These are the activations of a small neural network, seen along a few directions. Each row is one input.
In each table, some parts of the input vary, and every possible input appears once, in random order.
Descriptions start from the smaller parts, as in this example, which fits no table here: ring(5) and (point or (values(2) and line(4)) or line(11)).
Shared parts are said once, and a part with two or three values counts as separate values.

Other details of the inputs vary at random and push rows far along two fixed directions, the same in every table; ignore that.

Rows:
row 1: [ 46  79 -25 -28  44 -59   9 -16  56  10  -8]
row 2: [ 27 -69 -26 -36   1  37  54  37  -5  12 -17]
row 3: [ 49  76 -28 -36  35 -65  31 -40  51  18  -3]
row 4: [-54 -38 -13 -49  13  35  88  22   9   1 -30]
row 5: [ 30  42 -32  12  37 -72  31  -9  46   2   3]
row 6: [ 54  83 -33  15  48 -74  17  -7 -10  41 -23]
row 7: [-32 -62 -65 -47   3  -1  62  27   6  11  17]
row 8: [-41 -32  30  35 -61  39 -76  23 -83   4  17]
row 9: [-63 -48 -18 -49  11  -2  77  57  -4   5   9]
row 10: [-48 -73  95  -7 -26  39 -41  -7 -51 -17  -1]
row 11: [ 59  78 -23 -17  19 -53  25  -6  55  -1 -11]
row 12: [-40 -16  -5 -80  -8  20  73  62   2   3   1]
row 13: [-21 -77  50  15 -27  60 -68  -6 -40   4  13]
row 14: [ 23  36 -33 -10  43 -36  53 -61  53  14 -27]
row 15: [ 13  76  51  72  13 -31 -99 -35 -45  -8  13]
row 16: [ -17   24   43   34    0  -26  -60 -103   15  -29   -8]
row 17: [ -8  35  51  53 -11   3 -52 -73  16 -40  -4]
row 18: [-16  26  43  44  10   4 -57 -85  14 -31   2]
row 19: [ 21  52 -34  16  56 -62  26 -11  50  34  13]
row 20: [ 31  54 -29  24  34 -60  33  -4  51  24   9]
row 21: [ 12 -11 -46   0 -23  36  39  99 -34  38 -16]
row 22: [ 53  87 -17  -3  33 -25  16   9  56   1  -1]
row 23: [ 24 -67 -23 -29   9  43  37  60   1  10 -24]
row 24: [-32 -46 -52 -23  23  32  41  57   8   3  26]
row 25: [  -6   23   49   40  -35  -24  -34 -111    6  -42    2]
row 26: [ 13 -78 -29 -47  19  36  42  32  -6  27 -16]
row 27: [-28  -6  -7 -34   6  21  65  93 -60  33 -16]
row 28: [ 49  90 -22 -10  40 -44  15 -11  60  33   2]
row 29: [ -1  64  56  24  -4 -16 -92 -63   6 -34  32]
row 30: [ 23 -55 -17 -15  21  64  34  73   4  14 -15]
row 31: [ 61  92 -21  -2  19 -42  28   0  63  25  -5]
row 32: [ 36  17  74  58  -5 -13 -75 -51  -1   3  -1]
row 33: [ 24  15  67  46  36   1 -86 -50  -8 -10  10]
row 34: [ -4  36  50  56 -25 -11 -46 -84  20 -21  -4]
row 35: [-23 -87  47  -1 -23  44 -72  -9 -43 -16   3]
row 36: [-31 -42  33 -22 -99  24 -42 -35 -33 -50  29]
row 37: [-42 -37  25  18 -51  22 -79  18 -86 -13   6]
row 38: [ 10 -19 -50 -12 -17  22  31  93 -41  14 -24]
row 39: [-55 -70  17   7 -72   5 -30 -34 -37 -48  44]
row 40: [-23 -43 -49 -17   3  31  46  67  13  -3  19]
row 41: [-27 -22  34  39 -60  50 -70  41 -79 -22  11]
row 42: [ 22  47 -39   2  64 -79  24 -18  49  17   4]
row 43: [-65 -62  28  13 -54  62 -41 -42 -19 -21   9]
row 44: [-14 -45 -46 -27 -12  43  69  28  24 -11 -24]
row 45: [ 11 -26 -59 -22 -26  21  53  71 -50  16 -17]
Description of these inputs: values(5) and (point or (values(2) and line(4))).
Question: The inputs of row 35 and row 42 match in every part but the values(5) part. If row 30 is changed in the same way as row 35 into row 42, which row does it become?
Answer: row 40
Question: Change only the values(5) part in row 11. List by row number the other rows that result.
Answer: row 5, row 23, row 38, row 44
Question: Change only the values(2) part in row 7. List by row number the other rows that result.
Answer: row 39
Question: Change only the values(5) part in row 45. List by row number the other rows that result.
Answer: row 2, row 25, row 36, row 39

Rows:
row 46: [ 67  59  32  76  33 -42 -66 -49  12  11 -10]
row 47: [ 39  47 -81   4   9 -32  41  44  17  18   1]
row 48: [ 29  66  60  49  53 -58 -57 -46  -9  19   1]
row 49: [ 17  58 -41 -29  19 -45  72  33   2  26 -27]
row 50: [ 75  33 -20  -5  49  21  40  41  36  34 -34]
row 51: [-12 -93 -18 -13   3  78  10  96 -40  23  -4]
row 52: [-48 -12  29  22 -62   2 -77   4 -66 -29  35]
row 53: [-74 -96 -26 -70 -55  35  72  32   5 -22  17]
row 54: [-14 -78  -8 -34 -10  68  39  66 -47  20 -30]
row 55: [-48 -24  33   4 -52  39 -43 -66  28 -43  13]
row 56: [-58 -70  47  33 -31  25 -55 -84 -23 -33  21]
row 57: [ 28   3 -21 -31  76   1  70  -4  64   3 -32]
row 58: [ 43 108  33  29 -17 -48 -42 -50   9 -16   8]
row 59: [-38 -60  31 -13 -48  10 -62 -71   1 -40  36]
row 60: [ -7  60 -52 -23  34 -56  58  52  12  30   5]
Question: What is each input in this table made of?
Answer: values(5) or (values(2) and ring(5))
Question: Change only the ring(5) part in row 49. List by row number the other rows that result.
Answer: row 47, row 52, row 58, row 60
